Each row below holds a small network's activations on one input, seen along a few directions.
Each table varies a few parts of the input and shows all the possible inputs, shuffled.
A made-up example of a description, with smaller parts first: one of 8 places around a ring, together with either a single point or (one of 2 separate values, together with one of 4 places along a line) or one of 11 places around a ring.
Shared parts are said once, and a part with two or three values counts as separate values.

Rows:
x1: [-.03,.01,-.02,-.08,-.04,.02,-.09,-.08,-.02,.11,.01,.11,-.12,.05,.23,-.22]
x2: [.00,.15,.07,-.12,.03,-.02,-.11,-.16,-.08,.11,.03,.07,-.06,.12,.19,-.12]
x3: [-.34,-.43,.03,-.16,.10,.32,.03,-.12,.65,-.43,.16,-.44,-.08,-.31,-.77,.12]
x4: [-.19,-.43,-.02,.09,.05,.18,.16,.11,.51,-.50,.04,-.49,.11,-.37,-.87,.33]
x5: [.11,.19,-.05,.08,-.02,-.11,.08,.10,-.21,.06,.01,.00,.14,.08,.13,.12]
x6: [-.04,.20,-.02,-.14,.02,.03,-.08,-.14,-.07,.09,.10,.01,-.04,.11,.23,-.09]
x7: [.12,.01,-.05,.13,-.09,-.11,.07,.16,-.15,.07,-.08,.10,.04,.02,.13,.00]
x8: [.13,.04,-.02,.13,-.05,-.07,.08,.15,-.17,.08,-.11,.13,.06,.02,.12,.01]
x9: [.13,.05,.00,.15,-.02,-.13,.02,.11,-.17,.09,-.08,.14,.05,.05,.11,.09]
x10: [.16,.14,.03,.10,-.01,-.17,.05,.09,-.21,.07,-.06,.06,.11,.09,.09,.10]
x11: [-.03,.05,.04,-.08,.03,.01,-.14,-.14,-.04,.13,.01,.16,-.11,.08,.20,-.13]
x12: [-.03,.04,.01,-.08,.00,.06,-.07,-.10,-.03,.12,-.02,.14,-.11,.05,.21,-.21]
The inputs of x6 and x5 match in every part but one. If x12 is changed in the same way as x6 into x5, which row does it become?
> x8
Describe the family of inputs behind these rows.
> one of 2 separate values, together with either a single point or one of 5 places along a line
Change only the choice among 2 separate values in x1. List by row number the other rows that result.
> x7

Rows:
x13: [-.01,.12,.25,-.24,.14,-.04,-.21,-.33,.00,.12,-.01,.11,-.13,.18,.07,-.21]
x14: [-.36,-.38,.05,-.23,.11,.32,-.03,-.20,.63,-.37,.18,-.38,-.14,-.25,-.66,.05]
x15: [.30,.17,.18,.18,.02,-.28,.09,.14,-.29,.06,-.19,.08,.19,.12,-.06,.18]
x16: [-.15,.15,-.09,-.31,-.07,.10,-.10,-.21,.05,.03,.20,-.14,-.12,.08,.29,-.31]
x17: [.16,.18,-.18,.10,-.16,-.16,.21,.25,-.22,-.02,.04,-.17,.22,.04,.17,.06]
x18: [-.08,-.13,.07,-.06,.04,.00,-.28,-.20,.08,.16,.00,.30,-.27,.05,.19,-.16]
x19: [.14,.31,-.07,.16,.04,-.12,.12,.15,-.30,.06,.02,-.01,.25,.10,.11,.35]
x20: [-.15,-.12,-.05,-.16,-.05,.24,-.09,-.13,.12,.11,-.04,.18,-.27,-.05,.27,-.47]
x21: [.22,-.11,.01,.35,-.07,-.25,.02,.27,-.23,.10,-.17,.27,.07,.01,.06,.23]
x22: [-.16,.28,.00,-.24,.14,.14,-.18,-.32,-.02,.12,.21,.03,-.07,.16,.23,-.03]
x23: [.15,-.09,-.14,.25,-.15,-.02,.23,.34,-.16,.07,-.21,.16,.07,-.09,.13,-.11]
x24: [-.07,-.37,-.04,.22,.02,.07,.22,.23,.35,-.45,-.02,-.43,.21,-.34,-.80,.42]
Describe the family of inputs behind these rows.
> one of 2 separate values, together with either a single point or one of 5 places around a ring
The inputs of x21 and x18 match in every part but the choice among 2 separate values. If x15 is changed in the same way as x21 into x18, which row does it become?
> x13
Change only the choice among 2 separate values in x14. List by row number the other rows that result.
> x24

Rows:
x25: [.28,.42,.00,.10,-.09,-.27,-.05,.08,-.61,.41,-.10,.41,.06,.31,.73,-.12]
x26: [-.03,-.13,.04,.06,.05,.03,-.08,-.05,.08,-.03,-.08,.05,-.02,-.07,-.12,-.01]
x27: [.00,-.13,-.02,-.02,-.05,.00,.06,.05,.08,-.03,-.02,-.03,-.01,-.03,-.08,-.13]
x28: [-.11,.03,.00,-.07,.08,.13,-.02,-.08,.08,.00,.08,.00,-.03,-.01,-.05,.06]
x29: [-.10,.00,-.08,-.08,-.04,.05,-.04,-.05,.08,-.06,.12,-.13,-.04,-.03,.03,-.01]
x30: [-.01,-.05,-.04,.07,.01,.00,.06,.09,.03,-.02,.06,.00,.03,-.02,-.09,.19]
x31: [.08,-.01,.07,.02,-.02,-.09,.06,.07,.00,-.07,-.02,-.08,.03,-.01,-.13,.11]
x32: [.03,-.12,.10,-.02,-.03,-.02,.01,.03,.08,-.05,-.06,.00,-.08,-.04,-.10,-.06]
x33: [-.10,-.02,-.01,-.08,.04,.07,-.03,-.06,.10,.01,.13,.00,-.06,.02,-.04,.08]
x34: [.03,-.06,.01,.09,.03,-.10,-.04,.02,.01,-.05,.01,-.04,.06,-.01,-.14,.17]
x35: [-.06,-.17,-.01,.02,-.01,.06,.01,.04,.11,.01,.02,.09,-.09,-.05,-.06,.02]
x36: [-.02,-.18,.04,.05,.01,-.04,-.09,-.03,.10,-.02,-.04,.05,-.05,-.04,-.11,.00]
x37: [-.02,-.09,-.01,.00,-.01,.06,.08,.03,.07,-.03,-.07,-.03,.02,-.06,-.09,-.15]
x38: [.21,.45,.00,-.06,-.02,-.21,-.13,-.09,-.50,.43,-.04,.40,-.04,.35,.79,-.23]
x39: [-.07,-.11,-.09,.03,-.05,.11,.01,.04,.08,-.07,-.04,-.03,-.05,-.13,-.01,-.08]
x40: [-.07,.02,.05,-.04,.10,.04,-.11,-.15,.06,-.03,.03,-.04,.00,.00,-.09,.04]
x41: [-.07,-.12,-.01,.03,.03,.13,.02,.02,.09,.00,-.03,.09,-.06,-.08,-.07,.01]
x42: [.05,-.02,-.04,.02,-.03,-.06,.11,.09,.01,-.05,.02,-.12,.11,.00,-.11,.04]
x43: [.06,.04,.08,.04,.02,-.03,.08,.06,-.02,-.08,-.07,-.08,.06,-.03,-.15,.10]
x44: [-.11,.04,-.08,-.07,.00,.12,-.03,-.07,.06,-.07,.07,-.13,-.01,-.06,.02,-.02]
x45: [-.02,.01,-.10,.07,-.04,.05,.06,.09,.01,-.09,.01,-.12,.07,-.09,-.03,.09]
x46: [.24,.31,-.01,.07,-.09,-.21,-.10,.02,-.49,.44,-.14,.49,-.07,.27,.75,-.29]
x47: [-.01,-.04,-.11,.06,-.07,-.01,.04,.10,.02,-.09,.06,-.12,.05,-.07,-.02,.10]
x48: [-.04,.02,.00,-.12,.00,.01,.03,-.06,.07,-.03,.09,-.12,.02,.04,-.05,-.08]
x49: [-.06,-.15,-.09,.02,-.09,.04,-.01,.05,.10,-.06,.01,-.03,-.07,-.10,.01,-.07]
x50: [-.02,.07,.11,-.11,.05,.05,-.01,-.09,.05,-.06,.00,-.09,-.02,.01,-.09,-.02]
x51: [-.03,-.01,-.03,.08,.05,.06,.08,.08,.02,-.03,.01,.00,.06,-.04,-.10,.18]
x52: [.03,.03,-.03,.03,.00,.00,.13,.08,-.01,-.06,-.03,-.12,.14,-.03,-.12,.03]
x53: [.01,-.01,.02,.11,.06,-.04,-.02,.00,-.01,-.06,-.04,-.04,.09,-.03,-.15,.16]
x54: [.02,-.08,.10,-.01,.00,.04,.02,.01,.06,-.05,-.11,.00,-.06,-.06,-.12,-.08]
x55: [-.06,-.02,.05,-.05,.06,-.03,-.13,-.14,.08,-.02,.08,-.04,-.03,.03,-.08,.06]
x56: [-.01,.03,.11,-.12,.01,-.02,-.03,-.08,.06,-.05,.05,-.09,-.05,.04,-.08,-.01]
x57: [-.05,.06,.00,-.11,.04,.08,.05,-.08,.05,-.04,.04,-.12,.05,.02,-.06,-.09]
Describe the family of inputs behind these rows.
> one of 3 separate values, together with either a single point or (one of 2 separate values, together with one of 5 places around a ring)
The inputs of x42 and x27 match in every part but the choice among 3 separate values. If x34 is changed in the same way as x42 into x27, which row does it become?
> x36
List by row number the other rows that have the choice among 3 separate values in common with x33.
> x28, x29, x38, x40, x44, x48, x50, x55, x56, x57
Change only the choice among 2 separate values in x37. List by row number the other rows that result.
> x27
